Each row below holds a small network's activations on one input, seen along a few directions.
In each table, some parts of the input vary, and every possible input appears once, in random order.
Descriptions start from the smaller parts, as in this example, which fits no table here: ring(5) and (point or line(11) or (values(3) and line(6))).
Shared parts are said once, and a part with two or three values counts as separate values.

Rows:
row 1: [-3.05, -2.19, -2.08,  5.00, -4.47,  5.13, -2.92, -0.69,  0.11, -2.65,
 -2.64, -0.03,  5.38, -3.62,  1.81,  0.37,  1.82, -1.26,  1.42]
row 2: [-3.13,  3.30, -2.31, -3.81,  4.27, -1.34, -0.91, -2.09, -2.51,  0.19,
  4.44,  1.17, -5.36, -1.86,  1.68, -2.10,  0.82, -1.37, -2.33]
row 3: [-4.10,  1.34, -1.50,  1.34, -0.79,  0.65, -2.74, -5.21, -1.38, -1.72,
 -0.42,  0.97, -0.62, -5.03,  4.41, -0.78,  2.86, -3.41,  3.23]
row 4: [ 0.88, -3.52, -2.12,  4.64, -3.82,  0.55, -2.67, -2.57,  1.14, -0.70,
 -4.67, -2.34,  8.48, -2.06,  0.67,  3.65,  2.15, -2.27,  6.56]
row 5: [-1.39,  1.27,  2.00, -5.21,  2.99, -1.12, -0.13,  2.22, -2.42, -0.12,
  4.79,  0.49, -6.42,  3.22, -0.53, -1.29, -0.38,  0.61, -3.07]
row 6: [-5.14, -1.19, -3.83,  3.18, -1.69,  5.06,  2.34,  1.10,  1.95, -0.84,
 -3.02, -0.42,  3.97, -2.76,  3.72, -1.73,  1.83,  0.97, -4.18]
row 7: [-0.75, -0.10,  3.72, -1.87,  0.47,  3.86,  1.90,  5.53, -0.06, -0.78,
  2.17, -1.25, -2.82,  4.09, -1.99,  0.98, -2.22,  1.88, -3.84]
row 8: [ 5.07, -3.35,  6.66, -0.46, -3.60, -3.09, -2.48,  1.80,  1.25, -0.18,
  0.56, -0.71,  1.67,  3.49, -6.73,  3.55, -3.71,  0.45,  6.36]
row 9: [ 1.12,  0.93, -6.36,  2.99,  0.91,  2.79,  5.18, -0.23,  4.23,  0.92,
 -3.48, -1.04,  5.34, -2.38,  2.00, -2.03,  2.93,  3.97, -6.60]
row 10: [-5.50,  3.20, -4.45, -0.12,  2.15,  0.84,  1.00, -2.77, -1.69, -0.64,
  0.31,  0.20, -0.25, -5.22,  4.46, -1.11,  2.75, -1.04, -2.78]
row 11: [-1.49,  1.72, -0.72, -2.20,  0.78, -2.07, -4.34, -3.08, -3.14, -0.68,
  3.81,  2.54, -4.80, -3.12,  0.32, -1.69, -1.05, -4.53,  3.87]
row 12: [-2.13, -2.28,  3.89,  4.63, -5.16,  5.51, -0.89,  3.58,  0.23, -2.40,
 -2.27, -0.87,  3.48,  1.90, -1.04,  0.93, -0.57, -0.04,  1.35]
row 13: [ 3.10, -1.97,  3.72, -4.02, -0.69, -6.58, -1.95, -0.67, -1.19,  1.39,
  2.31, -0.36, -2.39,  3.59, -4.86,  1.41, -1.59, -3.62,  8.21]
row 14: [ 2.29,  4.05, -3.70, -4.17,  6.73, -4.21,  2.65, -2.68, -1.34,  3.13,
  1.57,  2.40, -4.04, -1.08,  1.92, -2.04, -0.14,  1.32, -5.71]
row 15: [ 1.73,  0.21, -0.50,  3.17,  1.77,  3.19,  5.62,  4.03,  3.87,  0.63,
 -4.42, -0.89,  3.59,  2.66,  0.04, -0.47, -1.48,  5.95, -7.47]
row 16: [-0.52, -0.42,  4.38, -3.88, -0.47, -2.36, -3.20,  2.01, -2.52, -0.52,
  4.53,  1.22, -5.71,  2.80, -2.07, -1.24, -0.26, -3.12,  2.48]
row 17: [-3.67, -1.25,  1.05,  3.87, -1.67,  6.64,  2.60,  3.81,  1.91, -1.70,
 -2.11, -2.06,  1.85,  2.48, -0.20,  0.03, -0.38,  3.08, -4.38]
row 18: [ 1.39,  2.81, -5.93, -0.02,  3.84, -1.35,  5.30, -4.03, -0.24,  3.35,
 -0.30,  0.27,  0.86, -5.33,  4.29, -2.92,  2.92,  1.80, -5.10]
row 19: [ 2.39, -4.25,  3.47,  4.25, -5.34,  1.46, -0.99,  0.20,  1.15, -0.94,
 -3.88, -3.05,  6.64,  2.71, -3.75,  3.34, -1.21, -0.14,  6.62]
row 20: [ 0.89,  0.13, -3.15,  2.64, -1.58, -5.60, -4.24, -5.63, -0.16,  0.25,
 -2.12,  1.20,  2.90, -5.18,  2.68,  3.36,  0.76, -3.53,  7.59]
row 21: [ 2.54, -0.19, -0.74, -1.05,  0.18, -7.96, -5.10, -4.76, -0.20,  1.59,
  1.80,  2.10, -2.64, -2.15, -1.08,  1.49, -1.34, -4.05,  8.13]
row 22: [ 3.88,  2.19,  0.29, -5.60,  6.10, -4.03,  2.58,  2.15, -1.12,  2.55,
  1.13,  1.80, -5.17,  3.91, -0.02, -1.68, -1.10,  3.54, -6.21]
row 23: [ 0.10, -1.35,  7.78, -0.79, -2.82,  2.89, -0.96,  3.12, -0.84, -1.40,
  2.24, -0.21, -1.89,  3.83, -3.40,  1.38, -2.34,  0.38,  2.27]
row 24: [ 5.48,  0.92,  0.43, -2.53,  1.89,  1.14,  4.34,  4.88,  2.97,  1.29,
 -0.34, -1.14, -2.05,  5.10, -2.35, -1.40, -1.07,  4.44, -6.41]
Question: The inputs of row 15 and row 24 match in every part but one. If row 19 is changed in the same way as row 15 into row 24, which row does it become?
Answer: row 8
Question: What do these inputs look like to the network?
Answer: line(4) and ring(6)
Question: Change only the line(4) part in row 14. List by row number the other rows that result.
Answer: row 2, row 11, row 21
Question: Change only the line(4) part in row 6. List by row number the other rows that result.
Answer: row 1, row 4, row 9

Rows:
row 25: [ 0.11,  3.31, -4.68, -1.90,  4.50, -3.32, -0.05, -3.73, -1.14,  1.61,
  0.73,  2.62, -1.99, -4.36,  3.59, -0.92,  1.28,  0.17, -2.35]
row 26: [-0.58, -3.95,  0.11,  5.79, -7.36,  2.74, -1.60, -1.15,  1.76, -2.25,
 -3.88, -3.23,  7.43, -0.90, -1.89,  2.73,  0.35, -2.53,  6.81]
row 27: [-3.68,  1.58,  0.99, -1.07,  1.35,  4.15, -0.10,  3.66, -1.64, -1.44,
  2.48,  2.38, -3.48, -0.51,  2.30, -1.87,  0.13,  1.54, -6.32]
row 28: [ 6.62, -3.58,  6.68, -1.25, -2.56, -4.84, -3.19,  1.08,  0.08,  1.70,
  0.71, -1.26,  0.75,  4.48, -6.11,  3.57, -3.04, -1.29,  8.53]
row 29: [-2.08, -0.60,  2.98,  0.65, -2.22, -1.01, -6.72, -1.40, -2.84, -1.78,
  1.20,  1.80, -0.96, -1.98,  0.60,  2.13,  0.01, -4.56,  7.43]
row 30: [-3.16, -1.63,  1.83, -2.86, -3.00, -2.81, -5.49, -2.01, -2.95, -1.76,
  4.28, -0.33, -3.85,  0.24, -1.82,  0.45, -0.28, -6.92,  8.72]
row 31: [-4.87,  0.76,  1.00, -4.28,  0.49,  1.66,  1.11,  2.76, -1.33, -1.69,
  4.88,  0.35, -7.04,  2.86,  0.11, -4.07,  0.23, -1.56, -3.94]
row 32: [-1.43, -1.18,  2.64,  3.96, -4.04,  1.23, -4.62, -0.66, -1.20, -1.82,
 -2.14,  0.36,  4.59, -2.92,  1.07,  3.30,  0.38, -2.39,  6.27]
row 33: [-2.68, -2.36, -1.66,  4.37, -3.07,  7.35,  4.44,  3.63,  3.15, -1.81,
 -3.74, -2.90,  4.81,  1.97, -0.18, -0.97,  0.50,  3.55, -5.33]
row 34: [ 5.48, -0.56,  4.98, -2.75,  2.12,  0.96,  3.97,  5.93,  1.14,  1.92,
  1.06, -0.95, -3.33,  7.53, -5.02, -0.71, -3.15,  5.23, -5.08]
row 35: [ 0.68,  3.07, -4.75,  1.29,  3.78, -0.84,  1.79, -3.27,  0.54,  1.52,
 -2.38,  1.22,  2.37, -4.62,  3.74,  0.11,  1.47,  2.34, -3.19]
row 36: [-2.65,  0.86,  1.02,  2.84,  0.92,  6.44,  1.82,  3.69,  0.26, -1.27,
 -1.50,  1.21,  1.22, -0.24,  1.90, -0.80,  0.29,  4.18, -7.73]
row 37: [ 1.23,  0.03, -6.14,  3.51,  0.66, -0.02,  4.29, -3.36,  3.77,  1.37,
 -4.53, -2.16,  5.92, -2.44,  1.95, -0.20,  1.64,  1.71, -1.98]
row 38: [-1.35,  2.73, -4.20, -4.73,  3.59, -4.84,  1.00, -4.14, -0.98,  1.04,
  3.13,  0.69, -5.22, -1.17,  1.69, -2.94,  1.29, -2.39, -0.48]
row 39: [ 8.37,  1.52, -0.81, -3.57,  4.84, -6.83,  3.34, -1.01,  1.40,  4.66,
 -0.29,  0.18, -1.21,  2.04, -1.91,  0.19, -1.09,  2.93, -1.37]
Question: What do these inputs look like to the network?
Answer: values(3) and (point or line(4))
Question: List by row number the other rows that have the values(3) part in common with row 30.
Answer: row 26, row 28, row 29, row 32
Question: Change only the values(3) part in row 39. List by row number the other rows that result.
Answer: row 28, row 34
Question: Change only the line(4) part in row 31. List by row number the other rows that result.
Answer: row 27, row 33, row 36
